 -5   -7    1  -38   32   -7
-12   -1  -14  -36   21  -21
 -8  -12  -11   -1  -43  -11
=> -7

530  237  513   82  311  797 => 237

 640   694  -825   339   852 => 694

5167  4536  6584  4692
7141  3041  8181  1507
=> 4536

 160   -22  -793   347   553 => -22

 35    2    3  -21    9    8  -39 => 2

  84  -159     0    28   446  -515   -36
  42   -22   267   341   854  -569   -65
=> -159
---
307	949	751	665
955	176	334	576
→ 307

36	77	19	25	65	12	23
51	2	53	30	61	98	55
71	12	75	75	0	97	46
→ 51

-861	-280	-109	386	988	-250	735
-446	-139	34	411	402	-261	305
→ -861

62	8	81	34	61	42
62	21	23	41	22	18
→ 62

294	197	604	604	573	604	934
712	956	518	682	604	389	96
106	402	604	629	194	648	236
→ 712

55	58	44	46	16	54	55
66	53	49	42	60	43	52
63	97	69	55	23	34	57
→ 66

160	119	91	52	53
166	223	225	139	109
70	77	159	111	91
→ 166

141	154	148	52	153	154
152	160	120	108	146	210
→ 141
---
[[-0.88 -2.47 -4.22  3.58  2.40]
 [ 0.19  1.53  3.43 -2.05  0.20]
 [ 1.74 -0.71  0.63 -2.33 -5.43]] --> -2.47

[[ 1.79 -1.24  4.63 -0.12  0.93]
 [-1.42 -1.40  0.78 -3.65 -2.18]
 [ 3.39  1.97  1.96  5.24 -0.76]] --> -1.24

[[-0.10 -4.69 -3.04  5.85]
 [ 0.56 -4.30 -3.97  5.67]
 [-0.26 -2.22 -3.05  3.33]] --> -4.69

[[ 0.69  0.33 -2.05 -0.38]
 [-1.24 -1.61 -4.17 -2.38]
 [ 0.56 -0.49  1.00 -5.78]] --> 0.33

[[ 0.45  3.07 -0.02  2.74  4.62 -0.49]
 [ 0.02  0.00 -0.01 -0.02 -0.01  0.00]
 [ 1.09 -0.92 -0.38  3.43 -2.29 -0.81]] --> 3.07

[[ 2.43 -0.97  4.44 -4.86]
 [-0.48  1.46 -0.41  0.66]
 [-5.73 -1.52  3.04 -0.49]] --> -0.97

[[ 1.34  0.59  2.54 -0.54 -3.53 -0.53  0.49]
 [-0.99  0.58 -3.91 -1.63 -5.26  0.40 -0.40]
 [-1.06 -0.80  0.93  0.75 -1.72  0.17 -0.78]] --> 0.59
---
[[ 1.00 -5.92 -2.90  3.60 -0.77]
 [-3.84  3.12 -4.32  5.58 -3.81]] -> 3.60

[-6.13 -2.67 -5.82 -4.70 -3.90  0.30] -> -3.90

[3.00 3.50 3.33 2.52 1.73 5.37] -> 1.73

[-2.88 -5.36 -5.99  3.29  1.40 -4.52] -> 1.40

[ 0.24  1.60 -0.84  1.29  0.20  0.39  5.69] -> 0.39

[-0.64  0.07  5.16 -4.33 -1.05 -0.45] -> -1.05

[[-0.63  0.58 -4.39  2.31 -1.68 -1.24]
 [ 2.51 -2.28  3.92 -2.37  0.60  2.73]] -> -1.68

[ 2.36  1.74  1.48  1.31 -5.14 -2.74 -2.59] -> -2.74
---
[1, 6, 7, 1, 3] | 3
[6, 2, 5, 2, 9, 8] | 8
[144, 652, 912, 314, 493, 685, 645] | 645
[26, -7, -12, -27, -9] | -9
[4579, 5814, 6119, 2699, 8894, 5246] | 5246
[7, 2, 5, 5, 6, 5, 1] | 1
[194, 148, 2, 60] | 60
[34, 7, -49, -39] | -39
[802, 978, 593, 629, 242, 21] | 21
[7308, 5953, 3267, 2557, 6606, 8043, 8613] | 8613
---
[[-4.67, -9.77, -9.77, -4.24, -4.95, -7.23],
 [-20.26, -8.86, 21.85, 9.83, 2.65, 10.38],
 [-2.33, -7.85, -6.97, -2.48, -2.19, -3.81]] result: -2.48

[[0.027, -0.203, -0.074, 0.089],
 [0.198, 0.072, 0.005, -0.164]] result: 0.072

[14.351, -119.340, 46.625, 72.375, 81.734, -4.660, 191.678] result: 81.734

[6.81, 10.66, 14.11, 12.34, -11.70, 18.25] result: 12.34

[11.2, -11.1, -3.3, 11.6, 8.9, -6.5] result: 11.6

[-68.8, -26.1, -139.6, 175.2] result: -26.1
---
[[ 1.22  0.20 -1.13 -3.87  0.79 -0.51]
 [ 1.56  3.80 -1.83  0.70  0.99 -6.01]
 [-0.40 -1.39  0.70  4.06 -1.11  3.17]] value -6.01

[[ 1.46  3.01  1.61  3.96  4.64 -4.18  2.82]
 [-2.06 -0.91 -2.32  5.63 -5.42  5.09 -4.01]] value 2.82

[[-1.00  1.05  1.62 -0.39  0.90 -0.85 -0.88]
 [ 0.09 -1.18 -0.75  2.47  5.16  1.55 -2.54]] value -0.88

[[-1.31  3.34  2.53  4.71  3.71  2.84  3.09]
 [-1.06  2.12  2.40  2.69  2.75 -0.39 -0.30]
 [-1.65  4.00  2.95  5.74  4.46  3.57  3.87]] value -0.30

[[ 0.22  0.04  0.11  1.63  3.98 -3.19]
 [ 4.41  3.83  3.94  4.88 -2.01 -2.47]] value -3.19

[[ 2.32  1.94  5.61  0.90 -4.83 -3.42]
 [-4.00  2.67  2.13 -1.19 -4.45  5.00]] value -3.42

[[ 5.31  3.49  2.55 -2.12  0.06]
 [ 4.93 -4.49  0.22 -3.89 -2.73]] value 0.06
---
[[7.42, -6.75, -8.11, -6.43, -5.00, -5.77, -11.37], [-7.44, -2.36, 17.03, 17.75, 11.79, 14.88, -13.52], [-5.22, 1.06, -11.12, -12.24, -10.23, -11.51, 9.97]] result: -5.22
[[-2.65, 11.09, -6.83, -4.17, -3.31], [-10.39, 11.83, -17.31, -4.17, -17.48], [-17.18, 11.09, -17.31, -4.17, -21.06]] result: -17.18
[[167.268, -3.281, 7.573, 0.827, 153.868, -82.013], [178.947, 53.122, 18.344, -1.407, 175.795, -93.747], [142.365, -17.144, -12.773, 140.676, 111.337, -200.884]] result: 142.365
[[-23.211, 21.840, 21.560, 4.908, 9.325, 0.468, -1.519], [2.647, 12.707, 1.983, -8.508, -19.435, 14.599, -3.286], [7.435, 5.089, 12.422, 7.833, 6.766, 9.750, 8.913]] result: 7.435
[[-0.5, -0.9, 1.3, -0.4], [-0.8, -0.2, -0.5, -0.8], [-1.7, -0.9, -0.6, -0.8]] result: -1.7
[[-0.11, 0.16, -0.10, -0.20, 0.05, 0.18, -0.11], [-0.07, -0.15, 0.03, -0.17, -0.06, -0.06, 0.06], [0.04, 0.05, 0.03, 0.06, 0.04, 0.02, -0.05]] result: 0.04
